A small network was shown many inputs. Here are its activations along a few directions, one row for each input.
Each table varies a few parts of the input and shows all the possible inputs, shuffled.
Descriptions start from the smaller parts, as in this example, which fits no table here: values(2) and (point or ring(9) or (ring(5) and line(6))).
Shared parts are said once, and a part with two or three values counts as separate values.
(in the rows, 128 means zero)

Other details of the inputs vary at random and push rows far along two fixed directions, the same in every table; ignore that.

Table:
row 1: 180	129	141	135	147	113	113	134	148	122	128	133	135
row 2: 102	159	140	135	144	114	115	131	163	147	133	156	129
row 3: 231	115	141	156	158	98	81	169	140	126	121	112	168
row 4: 97	153	138	138	146	126	114	140	168	151	129	146	131
row 5: 205	114	140	152	150	101	96	162	134	126	124	111	161
row 6: 93	153	138	152	137	105	114	154	149	141	137	142	152
row 7: 240	117	151	143	170	102	89	154	159	132	116	119	147
row 8: 54	124	117	122	94	137	162	117	90	125	137	121	123
row 9: 65	125	114	107	100	152	163	100	113	125	137	131	103
row 10: 138	118	113	112	114	145	140	104	109	111	123	122	113
row 11: 167	122	134	150	143	115	100	165	134	125	121	117	154
row 12: 207	87	125	112	124	134	138	110	100	106	126	100	119
row 13: 173	85	120	119	103	129	150	119	68	104	128	93	131
row 14: 101	159	140	137	144	116	118	132	162	146	132	156	129
row 15: 103	170	133	140	144	118	108	130	164	130	127	162	130
row 16: 215	115	145	139	160	112	104	147	148	130	116	118	140
row 17: 63	126	115	106	103	152	163	97	106	135	134	130	101
row 18: 55	120	113	124	97	146	152	129	93	129	128	114	122
row 19: 57	128	115	120	91	139	156	113	88	121	137	127	123
row 20: 92	154	131	152	138	122	100	164	153	137	127	143	151
row 21: 183	85	117	104	113	144	151	104	92	106	127	101	113
row 22: 103	157	134	134	145	121	116	131	167	149	136	157	133
row 23: 67	137	110	108	101	151	155	97	106	117	128	134	100
row 24: 105	160	139	137	142	116	115	133	169	137	138	155	131
row 25: 168	81	116	122	109	140	140	135	75	110	118	84	130
row 26: 94	151	137	152	138	108	112	155	150	143	135	140	152
row 27: 104	160	139	136	144	116	115	132	165	148	135	154	129
row 28: 66	137	112	107	102	150	154	96	105	116	126	136	101
row 29: 182	87	123	105	113	138	150	104	88	105	124	101	110
row 30: 104	169	131	138	144	121	105	129	167	132	130	160	132
row 31: 104	157	136	136	143	120	116	131	168	150	136	156	132
row 32: 139	92	118	105	109	151	158	108	89	122	119	97	103
row 33: 140	89	116	105	109	155	158	108	94	124	120	98	106
row 34: 186	93	110	104	114	147	144	100	88	100	119	105	112
row 35: 98	152	135	135	147	127	116	141	170	151	129	148	133
Each input here is: line(11) or (line(4) and line(6)).
Start at row 1 and move only the line(6) part, one step at a time. The first step leads to row 29. Which rows follow, in order?
Answer: row 24, row 12, row 9, row 21

Table:
row 36: 23	103	119	141	91	145	150	169	78	149	127	88	140
row 37: 174	135	165	188	160	68	79	210	140	128	118	111	187
row 38: 52	141	106	108	108	160	151	100	102	134	116	133	99
row 39: 190	84	135	120	125	124	140	126	107	142	137	106	138
row 40: 209	66	125	107	121	131	149	118	87	131	134	87	123
row 41: 57	103	95	94	89	179	181	93	91	109	126	113	95
row 42: 181	130	150	145	161	103	97	152	173	162	140	136	148
row 43: 225	95	118	117	117	118	123	115	87	93	137	109	136
row 44: 210	74	114	108	122	152	141	115	98	98	123	91	122
row 45: 53	170	143	139	152	135	114	149	196	171	126	165	118
row 46: 222	83	118	121	125	130	134	122	110	106	132	96	137
row 47: 163	166	163	153	180	90	90	152	194	134	119	158	139
row 48: 62	113	99	93	89	167	170	84	71	126	114	112	91
row 49: 50	170	143	136	151	132	110	147	194	173	136	161	124
row 50: 65	132	114	122	107	142	155	113	128	132	150	138	128
row 51: 209	80	138	108	123	123	148	105	88	102	116	90	109
row 52: 54	187	129	144	142	108	112	134	161	160	139	175	142
row 53: 210	119	128	131	131	121	102	122	123	101	131	118	134
row 54: 50	170	139	136	153	131	111	147	196	170	129	163	123
row 55: 194	103	143	121	138	125	141	118	112	106	109	111	104
row 56: 198	149	164	153	169	70	98	150	168	134	139	149	156
row 57: 21	205	126	145	126	114	103	133	184	140	150	187	136
row 58: 81	126	105	106	95	164	152	100	98	100	121	131	93
row 59: 175	168	153	164	185	94	64	172	229	144	137	164	174
row 60: 212	77	113	107	123	154	146	117	102	96	115	91	121
row 61: 177	176	152	169	178	77	69	160	186	157	131	173	179
row 62: 22	197	154	147	143	106	123	128	185	154	143	176	123
row 63: 63	117	99	99	72	156	171	83	69	105	143	124	100
row 64: 82	127	107	113	101	144	157	96	86	135	127	127	109
row 65: 208	120	127	131	153	129	107	131	126	122	98	122	123
row 66: 225	92	141	121	130	106	140	114	99	107	123	97	120
row 67: 178	182	152	168	187	89	59	158	201	154	122	164	163
row 68: 65	109	122	101	85	140	192	81	70	118	137	115	90
row 69: 43	116	114	153	98	135	138	175	97	124	134	103	162
row 70: 217	73	133	110	135	136	128	126	115	133	119	87	119
row 71: 78	108	116	106	102	151	164	108	109	149	136	111	102
row 72: 54	137	109	112	82	141	157	99	92	113	149	146	123
row 73: 166	176	141	151	165	107	70	156	194	120	123	164	149
row 74: 213	92	112	107	127	148	136	110	83	108	94	94	111
row 75: 20	197	153	142	148	112	119	134	189	152	136	180	119
row 76: 223	97	116	116	140	136	120	116	97	111	97	101	119
row 77: 60	117	94	93	80	173	166	86	77	95	123	121	87
row 78: 205	106	130	133	141	126	117	130	138	116	134	112	143
row 79: 33	160	137	131	130	137	131	129	170	172	143	150	117
row 80: 211	81	141	116	115	109	159	105	73	106	131	101	127
row 81: 51	138	129	107	107	147	173	100	111	121	119	132	87
row 82: 63	130	125	108	121	158	150	123	140	152	122	129	100
row 83: 171	90	120	152	108	117	106	177	71	94	118	81	165
row 84: 180	181	149	161	178	95	50	165	208	125	132	170	161
row 85: 19	188	134	151	134	114	122	143	191	158	161	189	161
row 86: 195	110	117	123	129	124	125	114	99	123	115	108	127
row 87: 27	122	107	147	92	140	143	158	59	132	113	99	146
row 88: 59	101	98	97	81	160	190	92	78	116	150	117	111
row 89: 196	105	120	115	119	133	115	115	108	96	124	111	126
row 90: 195	148	145	156	178	112	82	164	202	129	124	152	154
Changing only one part turns row 56 into row 88. The same change can be made to row 47. Which row results?
Answer: row 41
Changing only one part turns row 89 into row 59. The same change can be made to row 83. Which row results?
Answer: row 69
What do these inputs look like to the network?
Answer: values(5) and (point or line(10))
Which other rows does row 39 become when the line(10) part takes its other values? List them by row number.
Answer: row 40, row 42, row 45, row 49, row 54, row 70, row 71, row 79, row 82
List by row number the other rows that have the values(5) part in common with row 86.
Answer: row 38, row 48, row 52, row 61, row 64, row 65, row 67, row 74, row 76, row 87

Table:
row 91: 175	93	124	109	111	134	154	97	82	108	125	100	109
row 92: 172	99	112	110	104	132	148	99	70	97	130	111	126
row 93: 56	195	145	150	144	101	104	137	188	148	145	181	139
row 94: 51	144	111	109	102	152	153	95	112	127	128	141	97
row 95: 54	202	132	152	142	110	96	143	184	124	140	189	151
row 96: 196	148	140	146	158	104	90	136	157	123	124	142	144
row 97: 60	180	146	140	158	119	111	141	206	173	138	172	131
row 98: 48	126	123	103	111	157	171	105	129	145	134	130	95
row 99: 56	201	135	151	144	112	95	141	190	129	136	184	138
row 100: 31	131	119	126	104	150	148	138	95	129	109	112	109
row 101: 59	175	143	141	158	121	114	143	207	174	142	174	133
row 102: 174	82	127	100	120	147	162	105	101	122	121	94	100
row 103: 30	122	131	127	107	139	160	138	96	144	119	109	110
row 104: 49	139	112	104	106	162	155	99	123	124	123	140	95
row 105: 179	135	139	165	151	97	86	177	137	131	120	128	173
row 106: 159	87	114	128	103	138	139	142	65	98	112	89	136
row 107: 49	144	112	108	102	156	151	99	116	115	125	140	95
row 108: 166	77	108	120	98	149	131	139	79	99	129	83	137
row 109: 55	201	131	152	142	106	98	138	179	135	143	190	153
row 110: 195	147	144	145	158	99	93	136	156	130	127	142	144
row 111: 192	139	153	146	159	97	101	141	163	126	131	137	142
row 112: 162	78	112	127	107	134	147	133	69	117	124	81	144
row 113: 36	125	104	124	87	154	143	133	100	132	143	120	131
row 114: 32	123	123	132	95	136	163	140	91	134	133	120	129
row 115: 57	199	139	149	144	103	100	136	184	148	142	184	140
row 116: 194	138	150	140	160	100	97	136	165	134	128	139	138
row 117: 176	84	127	102	115	144	159	101	95	112	126	102	103
row 118: 49	148	105	115	95	142	153	98	102	114	136	144	111
row 119: 182	118	147	164	155	96	100	178	151	135	132	113	175
row 120: 162	81	109	128	106	143	142	138	75	99	118	81	141
row 121: 177	90	114	101	118	157	147	104	100	107	111	98	100
row 122: 49	129	107	104	109	170	159	107	129	132	128	135	97
row 123: 184	128	133	164	154	103	89	173	145	131	125	119	178
row 124: 50	132	122	104	107	150	166	96	121	143	132	137	96
row 125: 162	72	118	128	107	133	152	135	72	117	127	78	142
row 126: 64	189	142	141	158	118	106	138	202	170	134	176	130
row 127: 184	115	146	156	147	102	89	178	155	135	143	116	171
row 128: 195	148	140	146	158	108	88	141	161	111	120	141	141
row 129: 189	142	144	147	152	92	98	140	150	119	138	146	159
row 130: 175	99	112	109	104	130	147	99	74	99	128	107	119
row 131: 47	142	115	114	96	135	161	99	105	121	142	140	111
row 132: 49	131	122	104	109	154	168	98	124	147	131	131	94
row 133: 57	202	135	150	143	108	97	136	185	141	139	185	140
row 134: 52	138	116	105	105	153	160	94	115	137	134	143	98
row 135: 172	91	122	111	106	130	155	105	77	93	134	106	124
row 136: 181	81	110	101	119	159	151	104	97	122	120	99	107
row 137: 179	85	113	99	119	161	147	106	100	108	112	96	102
row 138: 200	139	140	136	163	113	92	136	167	135	119	142	138
row 139: 180	79	114	99	120	154	155	104	97	128	123	99	106
row 140: 159	84	120	123	114	138	140	135	64	119	102	77	119
row 141: 178	133	143	163	151	92	90	177	136	138	123	127	173
row 142: 200	140	139	139	162	113	92	135	165	130	124	145	140
row 143: 32	129	122	126	105	141	152	133	90	148	116	113	112
row 144: 158	77	130	123	115	131	148	136	66	126	107	74	119
row 145: 50	132	114	102	110	159	162	99	122	149	130	134	97
row 146: 196	143	144	140	160	102	92	135	162	134	125	143	139
row 147: 173	88	127	104	113	138	156	101	91	109	124	99	102
row 148: 51	137	116	102	107	153	161	94	117	142	129	141	97
row 149: 177	128	149	165	152	90	93	178	140	138	126	125	172
row 150: 173	92	125	109	108	132	154	103	83	99	130	101	111
row 151: 197	134	150	139	162	106	101	136	168	138	130	142	139
row 152: 48	121	120	105	111	159	172	107	130	147	137	131	97
row 153: 185	116	142	156	145	102	87	174	151	138	142	117	172
row 154: 178	93	114	103	114	155	146	101	94	97	116	106	103
row 155: 178	91	114	101	119	153	149	100	95	119	115	99	103
row 156: 60	183	151	141	156	114	113	140	204	162	138	177	129
row 157: 186	121	136	155	145	104	83	173	147	138	139	119	172
row 158: 191	151	134	148	152	101	86	144	158	103	126	146	151
row 159: 189	142	147	147	154	91	100	144	159	118	137	141	151
row 160: 202	133	138	135	167	119	93	141	172	141	120	135	139
What do these inputs look like to the network?
Answer: line(5) and (line(4) or line(10))
Changing only the line(5) part turns row 159 into row 118. The same change can be made to row 117. Which row results?
Answer: row 142
Which other rows does row 119 become when the line(4) part takes its other values? List them by row number.
Answer: row 103, row 114, row 127
Which other rows does row 156 become when the line(5) part takes its other values? List them by row number.
Answer: row 104, row 124, row 138, row 148
